A small network was shown many inputs. Here are its activations along a few directions, one row for each input.
In each table, some parts of the input vary, and every possible input appears once, in random order.
Descriptions start from the smaller parts, as in this example, which fits no table here: one of 8 places around a ring, together with either a single point or (one of 2 separate values, together with one of 4 places along a line) or one of 9 places around a ring.
Shared parts are said once, and a part with two or three values counts as separate values.

Table:
R1: [46 -32 1 -22 30 -7 1 4 -16 -20 4 -38 31 -8 17 70 40 -32]
R2: [-68 3 -5 -19 11 62 -34 -10 -8 15 13 -50 -25 52 -9 -6 -6 43]
R3: [-36 -13 -11 13 26 71 -11 35 -6 17 25 -52 -7 0 -55 48 -27 13]
R4: [-2 35 13 53 -11 -64 32 30 38 -43 16 77 -53 -38 23 -119 14 -19]
R5: [50 7 -37 -56 -8 -37 -11 -70 -28 12 -40 8 0 16 66 51 -9 20]
R6: [-11 48 17 32 -58 -43 13 18 -4 -21 10 102 -34 -47 -5 -110 29 -57]
R7: [13 28 42 -5 -8 -40 40 77 39 -12 -41 111 -9 5 -12 -98 3 3]
R8: [54 -52 18 22 9 -20 14 -17 6 -7 12 -50 80 -27 -3 72 18 -40]
R9: [14 -17 8 -53 15 -13 -21 -41 -16 -20 -11 -36 12 43 67 16 61 -4]
R10: [-28 -33 5 57 5 57 3 13 15 30 32 -64 43 -20 -76 50 -47 6]
R11: [-33 26 -51 -22 -10 34 -25 -39 -22 48 -18 -9 -37 24 -12 27 -75 68]
What do these inputs look like to the network? -> either one of 3 separate values or (one of 2 separate values, together with one of 4 places along a line)
Change only the choice among 2 separate values in R11. List by row number the other rows that result. -> R5

Table:
R12: [-43 -3 -47 27 15 59 -29 -16 -26 22 43 -66 -25 -14 -51 52 -56 18]
R13: [-8 -2 37 37 9 -26 11 58 10 -7 8 10 35 -38 -63 -41 32 -25]
R14: [-33 4 -22 -45 -27 66 -33 -47 -31 59 -29 -21 8 46 -6 47 -40 41]
R15: [-24 35 2 33 -31 -2 20 52 17 -7 34 67 -42 -23 -57 -50 -45 -3]
R16: [-20 -20 -22 11 42 63 -7 22 16 25 18 -59 3 18 -54 71 -81 57]
R17: [-33 -5 -14 0 -2 100 -23 17 -17 38 15 -30 7 5 -59 74 -52 9]
R18: [-11 49 -16 21 -43 -27 16 -23 17 24 -43 94 -43 -11 22 -93 -52 29]
R19: [-1 21 12 -46 7 -16 -25 -22 2 -34 3 0 -32 35 88 -14 66 10]
R20: [18 6 25 89 -24 -32 51 40 44 1 -4 57 17 -79 -25 -52 -10 -36]
R21: [-21 -11 -30 -34 17 29 -18 -42 2 46 -27 -50 3 59 -2 45 -69 88]
R22: [32 -39 23 -13 24 -17 22 16 0 -43 -5 -6 15 10 37 -23 66 -59]
R23: [-37 40 -4 -31 -10 -21 -24 -4 -17 16 -30 47 -25 30 -15 -82 -11 39]
R24: [62 -8 26 5 -30 -78 33 3 11 -40 13 58 28 -24 14 -24 26 -60]
R25: [27 35 -5 -56 10 -62 -16 2 -25 -17 -35 49 -19 5 36 -30 44 5]
R26: [13 9 -8 -54 18 -15 7 4 -15 -23 -35 13 -50 27 66 -23 63 -4]
R27: [42 -46 -23 0 16 -17 -16 -65 -33 -12 23 -74 45 -15 20 78 14 -38]
R28: [41 40 -6 -37 -36 -77 18 -8 -4 -20 -17 77 -37 -8 44 -24 22 -6]
R29: [52 -48 10 -27 -1 24 -9 -31 -25 5 -5 -38 78 5 13 99 18 -47]
R30: [-43 7 -55 -18 -10 25 -39 -81 -40 42 -2 -57 -25 26 1 25 -45 50]
R31: [64 -63 2 -16 43 -14 6 -25 8 -8 -2 -67 73 18 17 97 -10 1]
R32: [-66 27 13 -21 -13 25 -34 -28 10 -2 7 -1 -38 60 38 -66 11 43]
R33: [-23 45 -5 -12 -56 -35 9 -14 4 12 -12 76 -43 17 -6 -76 -33 28]
R34: [7 3 36 56 -37 -39 44 48 32 -11 26 38 17 -50 -55 -36 9 -36]
R35: [20 2 -55 -42 10 -16 -30 -75 -49 8 -6 -55 -19 1 51 78 10 17]
R36: [11 -52 12 35 35 26 17 19 30 21 10 -87 62 -9 -52 85 -26 25]
R37: [-13 39 -9 66 -18 6 27 44 29 6 4 86 -42 -51 -27 -66 -64 -2]
R38: [-66 17 20 24 12 58 -23 38 22 -21 53 -10 -37 20 -13 -39 -1 12]
R39: [47 -13 27 -14 16 -64 -1 13 -11 -36 -5 30 46 -11 6 -30 48 -49]
R40: [-23 -28 33 38 17 22 33 61 21 -14 8 -26 4 -16 -32 -34 50 -35]
R41: [-36 -16 54 47 6 21 1 34 38 -25 45 -38 22 -7 -11 -25 54 -21]
R42: [-51 15 -8 -30 -1 26 -2 -2 -7 9 -31 11 -56 52 16 -75 8 29]
R43: [-38 30 3 14 16 12 -13 62 -5 -3 16 38 -24 -10 -65 -55 -22 8]
R44: [-12 -35 -13 51 9 22 -5 -20 -12 18 36 -94 34 -41 -49 66 -2 -14]
R45: [-2 -37 20 23 -9 63 2 14 -3 35 8 -59 67 -22 -57 87 2 -23]
R46: [43 -15 -30 -57 37 -13 -9 -36 -7 12 -32 -48 9 34 49 97 -14 55]
R47: [73 -4 14 38 -17 -70 39 -5 23 -28 -17 77 28 -53 43 -41 7 -59]
R48: [19 -26 44 -4 13 -18 -10 -11 17 -54 33 -19 33 19 58 -13 70 -45]
R49: [54 44 -17 -4 -23 -68 24 -17 9 -9 -47 96 -37 -36 72 -41 3 -4]
R50: [30 0 -22 -69 -7 25 -24 -41 -40 25 -34 -19 14 21 44 100 14 7]
R51: [-53 4 -1 15 24 59 9 64 5 -10 16 2 -54 11 -34 -48 -4 -2]
The inputs of R50 and R14 match in every part but one. If R26 is changed in the same way as R50 into R14, which row does it become? -> R42
The inputs of R12 and R27 match in every part but one. If R51 is changed in the same way as R12 into R27, which row does it become? -> R22
What do these inputs look like to the network? -> one of 5 places around a ring, together with either one of 3 separate values or one of 5 places along a line
Change only the place on the line of 5 in R37. List by row number the other rows that result. -> R15, R38, R43, R51
Change only the choice among 3 separate values in R36. List by row number the other rows that result. -> R44, R45
Change only the choice among 3 separate values in R17. List by row number the other rows that result. -> R12, R16

Table:
R52: [-21 -21 -11 -37 23 44 -36 -33 -26 4 12 -78 4 39 19 56 23 13]
R53: [76 5 18 -6 -20 -88 30 -2 2 -33 -23 71 22 -37 46 -26 48 -57]
R54: [69 -45 -7 -26 13 -16 -3 -42 -23 1 -9 -53 67 -9 25 111 21 -28]
R55: [-39 -39 17 66 19 74 5 47 18 19 47 -72 41 -24 -96 46 -33 -8]
R56: [-15 28 15 -16 -11 -27 -4 6 -1 -31 -1 46 -39 12 39 -81 50 -16]
R57: [-29 -6 -23 -36 20 57 -26 -12 -15 35 -13 -49 -5 45 -17 55 -39 55]
R58: [-30 55 -21 15 -37 -16 3 -3 4 15 -11 76 -60 -11 -6 -79 -45 27]
R59: [-23 43 4 -16 -15 -12 7 27 11 1 -26 76 -48 18 5 -82 -12 27]
R60: [37 -43 -6 -23 29 -2 -9 -38 -9 -4 -1 -73 43 16 33 84 19 0]
R61: [-36 6 -47 -5 -2 55 -28 -40 -22 48 2 -48 -18 15 -26 58 -71 55]
R62: [44 7 20 -3 -4 -72 23 1 17 -39 -13 52 -1 -12 54 -52 45 -29]
R63: [-31 12 41 86 -13 3 37 89 43 -17 35 53 -7 -53 -75 -89 -6 -38]
What do these inputs look like to the network? -> one of 2 separate values, together with either a single point or one of 5 places along a line
Which other rows agree with R57 in the choice among 2 separate values? List them by row number. -> R52, R54, R55, R60, R61

Table:
R64: [-55 -19 -23 -9 20 85 -39 -21 -23 30 25 -94 -1 32 -32 68 -25 35]
R65: [35 -3 19 29 -8 -57 23 3 17 -34 10 30 10 -35 26 -37 35 -43]
R66: [-32 -14 -16 -4 22 60 -13 4 2 36 -1 -53 4 28 -40 51 -53 52]
R67: [-24 10 -16 28 -15 32 1 11 -2 32 7 5 -5 -20 -55 11 -55 15]
R68: [-45 23 3 55 -15 11 10 29 22 2 24 27 -34 -23 -39 -66 -31 7]
R69: [25 -45 -6 -35 26 17 -26 -47 -28 -5 10 -91 43 21 33 97 40 -15]
R70: [32 9 43 7 -7 -59 30 45 21 -45 -6 72 3 -21 23 -77 63 -53]
R71: [48 -40 0 -30 28 -8 0 -22 -3 0 -15 -49 49 16 25 80 12 2]
R72: [9 58 -32 -76 -25 -54 -18 -56 -24 -3 -53 77 -69 42 92 -60 8 38]
R73: [56 -16 0 2 -9 -36 14 -15 -8 -4 -8 8 39 -31 10 40 10 -36]
R74: [-49 34 28 33 -15 9 17 69 27 -8 8 68 -39 -8 -43 -107 -3 -2]
What do these inputs look like to the network? -> either a single point or (one of 2 separate values, together with one of 5 places along a line)
